A small network was shown many inputs. Here are its activations along a few directions, one row for each input.
In each table, some parts of the input vary, and every possible input appears once, in random order.
A made-up example of a description, with smaller parts first: one of 3 separate values, together with either a single point or one of 9 places along a line or (one of 4 places along a line, together with one of 5 places around a ring).
Shared parts are said once, and a part with two or three values counts as separate values.

Table:
r1: [-21 -98   5 -35 -45   4 -59  19 -24  45  73 -43]
r2: [-18 -43 -24 -58  -6  -4   6 -13 -38  42  82 -61]
r3: [-41 -28  45 -65 -98 -61 -41  29 -21  43 -16 -29]
r4: [ 54  39 -17 102  53  87  57 -15  50 -75 -87  88]
r5: [-34 -66  20 -62 -73 -61 -65  25  30  67  72  -6]
r6: [ 23  44 -13 114  95  66   0 -31  19 -56 -48  73]
r7: [-35  30  11 -90 -42 -63  10  13 -26  42  -5 -41]
r8: [-26 -11 -18 -88 -19 -56 -16  10  21  70  76 -16]
r9: [ 37  65   3 107  84  72  52   6   3 -73 -60  60]
r10: [ 43  63 -53 101  85  35  56 -25  28 -80 -59  48]
r11: [ 96  63   6 101  78  42  33 -35  37 -79 -69  54]
r12: [-39 -56  32 -53 -78 -26 -46  20 -36  28  12 -54]
r13: [-38  -2   4 -75 -35 -36  12  -5 -41  27  28 -72]
Question: What do these inputs look like to the network?
Answer: either one of 5 separate values or (one of 2 separate values, together with one of 4 places along a line)
Question: Which other rows does r5 become when the place on the line of 4 takes its other values? List them by row number.
Answer: r1, r3, r12

Table:
r14: [  6  49  18  33   9  -8   5 -18 -14 -39 -53 -13]
r15: [ 16  71  -6  16  45 -30  26  -9  16 -21 -40  15]
r16: [ 49   4 -25  70  54  52   9 -19  29 -36  23  58]
r17: [-56 -50  22 -71 -86 -36 -48  42   8  58  37 -12]
r18: [  9  -6  12  63  43  45  -6 -11 -16 -30 -30  26]
r19: [-39 -50  22 -59 -77 -65 -79  27   1  53  45 -27]
r20: [  7  70   0  10  49 -13  28  -8  18   0 -45  27]
r21: [ 23  61 -19   0  26 -10  55  -4  30 -22 -57  14]
r22: [-45 -44  -4 -87 -33 -52 -37   0 -45  62  81 -82]
r23: [-23 -66  12 -83 -99 -52 -40  33  18  47  30 -26]
r24: [-11 -57  32 -72 -95 -60 -62  33  14  56  49 -24]
r25: [ 31   7 -35  79  66  40  -6 -25  34 -40  14  48]
r26: [ 41  -9 -38  59  54  62  30 -13  43 -40  -1  62]
r27: [ 22   3 -22  69  78  59  -7 -20  24 -26   6  61]
r28: [ -63  -43   -9 -101  -42  -27   -8   21  -46   66   77  -68]
r29: [-51 -47  34 -67 -72 -45 -76  23  -1  67  37 -10]
r30: [ 35  70  -1   7  34 -18  43  -8  23 -15 -33  23]
r31: [ 18  29   3  17  -4  13  39  -8  -4 -43 -67  -6]
r32: [-58 -41   6 -95 -30 -39 -29  -4 -52  78  78 -67]
r33: [ -16  -49    3 -102  -49  -46  -20    2  -34   66   85  -81]
r34: [ -3  39  25  28  17   9   6 -11 -24 -25 -58   4]
r35: [ 25  39  25  26  -1   4  18 -12 -10 -34 -46  -6]
r36: [ 19  -6   4  78  31  31  -8 -15 -14 -43 -14  17]
r37: [ 37 -13 -14  55  12  48  30 -11   2 -46 -36  18]
r38: [ -3  39  13  28   2  20  37   8 -16 -30 -62   7]
r39: [ 36  -6  11  64  13  42   6 -16  -2 -38 -12  14]
r40: [  4  70 -10  11  39  -4  52  15  24 -13 -44  27]
r41: [ -32  -57  -16 -112  -54  -42    2    8  -27   57   68  -80]
r42: [ 18  -2 -39  72  54  64  19   1  30 -31   1  60]
r43: [  4  -5  -3  64  16  57  20   1  -7 -36 -32  20]
Question: What do these inputs look like to the network?
Answer: one of 5 places around a ring, together with either one of 2 separate values or one of 4 places along a line
Question: Which other rows does r31 become when the place on the ring of 5 takes its other values? List them by row number.
Answer: r14, r34, r35, r38
Question: Which other rows does r28 become when the choice among 2 separate values takes its other values? List them by row number.
Answer: r17
